Look-ups in named tables: a row name and a column name give one cell, copied from the table.

dudav:
|  | kalaf | poganop | tezu | dep | rom | butege | beton |
|---|---|---|---|---|---|---|---|
| feb | -7.066 | 4.802 | -2.223 | -6.311 | -3.791 | -5.261 | -3.690 |
| livod | -7.433 | 8.125 | -0.736 | -2.936 | -1.756 | -4.584 | -6.194 |
| dul | -1.031 | 9.033 | 0.185 | 0.618 | -3.185 | -5.357 | -8.496 |
| det | -8.703 | -1.777 | -1.475 | -6.031 | -8.467 | 0.325 | -5.175 |
| nivasig | -6.158 | 5.463 | -3.688 | 3.940 | 1.939 | -8.743 | -5.823 |
| tos | 2.817 | 6.145 | -3.553 | -2.538 | -6.522 | -2.428 | 5.370 |
| kavok | -5.326 | 3.278 | -3.871 | -2.093 | -0.951 | -8.073 | 3.158 |

nivasig, butege -> -8.743
nivasig, dep -> 3.940
livod, rom -> -1.756
livod, poganop -> 8.125
livod, tezu -> -0.736
kavok, kalaf -> -5.326
dul, beton -> -8.496
det, poganop -> -1.777
dul, dep -> 0.618
livod, dep -> -2.936
feb, butege -> -5.261
det, rom -> -8.467
nivasig, kalaf -> -6.158
det, tezu -> -1.475
dul, poganop -> 9.033
tos, rom -> -6.522

Table lupu
|  | muk | bod | tirifuz | zarufub | dap | bes | bubekad | tonuzig | vom | zudaruk |
|---|---|---|---|---|---|---|---|---|---|---|
| rapun | 6.828 | 5.633 | 4.656 | 6.866 | 5.607 | 5.911 | 3.183 | 4.009 | 8.520 | 2.697 |
| bavi | 5.912 | 4.116 | 4.889 | 7.743 | 5.463 | 5.668 | 4.387 | 4.935 | 6.509 | 8.193 |
| zeg | 4.395 | 6.547 | 6.527 | 4.224 | 5.000 | 5.418 | 4.500 | 6.059 | 4.697 | 3.824 |
| bet | 4.101 | 4.356 | 5.685 | 2.235 | 4.684 | 3.689 | 4.092 | 5.110 | 0.929 | 4.458 |

What is the muk of bet in lupu?
4.101
What is the bubekad of bet in lupu?
4.092
What is the vom of bavi in lupu?
6.509
What is the vom of zeg in lupu?
4.697
What is the muk of rapun in lupu?
6.828
What is the tirifuz of bavi in lupu?
4.889

koli =
	suvos	met	seruk	fofuf	gav	lis	lunesek
kivule	279	-313	239	215	245	256	208
tet	-165	596	-120	-151	-153	-55	828
vaz	248	-252	165	140	201	31	65
ruko	522	244	557	566	548	499	332
lov	241	29	209	178	225	124	111
gubi	-127	293	-174	-182	-134	-199	403
nobupa	-656	921	-689	-715	-671	-671	762
sazug	447	-236	474	487	471	538	595

tet, met: 596
vaz, met: -252
nobupa, seruk: -689
gubi, suvos: -127
vaz, seruk: 165
sazug, lis: 538
vaz, lunesek: 65
gubi, fofuf: -182
kivule, fofuf: 215
sazug, gav: 471
vaz, gav: 201
tet, lis: -55
vaz, suvos: 248
kivule, met: -313
kivule, gav: 245

Table todisot
         salateg     kod     kef    posa  zemerud  toledol    lole     dob  vakolun  metovu
rem       57.548  46.853  42.773  43.591   66.610   59.392  41.136  39.941   57.905  27.963
nodup     50.682  34.931  35.554  47.008   47.003   47.954  39.445  69.008   13.650  69.233
ruzep     55.623  24.175  20.656  56.890   47.583   56.480  60.393  64.222   35.438  51.908
bifab     43.178  49.506  60.556  49.476   48.843   55.612  44.250  42.692   48.991  44.570
laz       44.966  44.869  46.942  49.046   48.462   52.202  49.322  48.296   44.836  43.931
zaz       34.072  53.170  33.346  38.318   25.970   14.929  53.499  53.312   35.275  56.936
leb       56.126  47.794  17.046  51.086   46.396   50.925  51.422  18.138   58.173  28.558
rud       29.234  34.585  61.553  73.055    3.969   48.106  67.127  48.089   36.691  82.000
zos       45.160  47.635  63.305  57.457   40.317   61.935  39.772  33.492   42.819  57.449
vekasom   37.360  53.488  63.469  52.357   36.762   52.068  41.652  36.154   39.496  55.712
nozu      47.613  39.824  41.934  47.397   43.450   44.323  45.190  59.196   32.002  60.334
futigun   42.878  48.062  45.054  50.099   46.891   51.853  53.657  40.039   51.967  35.940

metovu of futigun: 35.940
posa of laz: 49.046
metovu of bifab: 44.570
vakolun of vekasom: 39.496
kod of ruzep: 24.175
kef of nodup: 35.554
lole of nodup: 39.445
toledol of futigun: 51.853
Row with the largest zemerud: rem

fev
       rek   luf  fananom  dava   zur   tun  soper  ferube  renar  konolon
tira  3852  4588     2616  3998  8465  6577   3535    8118   2205     2336
duk   5940  4860     5918  4527  4541  3887   4934    6311   5268     5405
mudo  4296  4011     5134  4531  1500   737   6078    4570   4650     6568
vib   5832  2458     3537  5968  5174  4654   3090    7488   3509     2097
kag   4084  5945     7050  5384  3194  3929   1717    3290   4722     5549
laz   3183  5763     5400  4393  1095  2564   2428    4515   3543     3933
sos   4050  6061     6182  4464  2387  3388   2298    3636   5025     6146
rir   3767  4780     5278  3868  3910  3568   3603    4836   6265     4094

luf of vib is 2458
tun of rir is 3568
dava of rir is 3868
konolon of rir is 4094
dava of kag is 5384
zur of duk is 4541
tun of mudo is 737
soper of kag is 1717

Table vur
,sim,sugeti,fula,kiresil,pofero,sut,det,gik
dadom,9059,47706,33712,-50636,13596,55910,4465,1719
zamepi,-2869,46954,28972,-41261,3431,65619,25963,20436
subof,-62532,-6058,14146,-37780,2386,48549,-57251,35018
vir,-30001,3488,17392,-22122,12460,44375,-49230,84568
vigomi,5128,742,8420,-3663,15951,13349,-18568,22947
vab,-10818,42550,40852,-30826,31174,28296,-32291,74713
nibab,-544,-2727,10279,-32208,-2859,43418,-17110,61859
tebuv,13156,22725,30252,-14206,20878,43512,-25915,66947
tir,14413,30250,12836,-16250,28750,48881,-27806,40136

tir, sugeti => 30250
tebuv, sugeti => 22725
dadom, fula => 33712
tebuv, sim => 13156
vir, kiresil => -22122
tir, gik => 40136
subof, fula => 14146
dadom, pofero => 13596
tebuv, fula => 30252
vir, fula => 17392
subof, pofero => 2386
tir, pofero => 28750
tir, sut => 48881
tir, fula => 12836
vir, sut => 44375
vir, sugeti => 3488
Which row has the largest gik? vir

Table zutos
         rekeped  zad  bisenaz  lis  fus  guto  guniful  mebemad
tadi          10   18       25   39   15    26       31       27
radag         83   66       57   59   80    71       47       48
doreti        83   66       57   59   79    70       47       48
rika          83   66       57   61   80    70       46       49
liteluf       83   67       57   58   77    71       47       46
mugokes       82   64       55   50   75    69       52       45
gizir         83   67       57   59   80    71       47       48
teb           77   58       52   62   73    73       43       46
kalir         26   23       19   22   38    27       45       25
rov           17   17       24   52   16    25       28       30
piv           27   24       23   26    8    24       43       30
revo          83   66       56   59   78    70       47       48
mulof         83   66       56   58   79    71       47       47

mebemad of doreti: 48
guniful of radag: 47
fus of teb: 73
fus of radag: 80
lis of tadi: 39
fus of doreti: 79
bisenaz of mugokes: 55
bisenaz of doreti: 57
mebemad of rov: 30
mebemad of piv: 30
guniful of gizir: 47
lis of kalir: 22

Table zit
,luza,tuv
sab,8,61
gopo,51,58
sirutu,53,56
sebav,78,68
lefu,48,45
zamumo,21,62
pevek,12,61
midaked,73,65
fidom,73,65
vanuna,74,65
tazemak,10,60

What is the luza of gopo in zit? 51
What is the tuv of sebav in zit? 68
What is the tuv of zamumo in zit? 62
What is the luza of pevek in zit? 12
What is the tuv of sirutu in zit? 56
What is the tuv of midaked in zit? 65
What is the tuv of sab in zit? 61
What is the luza of zamumo in zit? 21
What is the tuv of pevek in zit? 61
What is the luza of sirutu in zit? 53
What is the luza of vanuna in zit? 74
What is the luza of sebav in zit? 78
What is the tuv of fidom in zit? 65
Row with the largest tuv: sebav

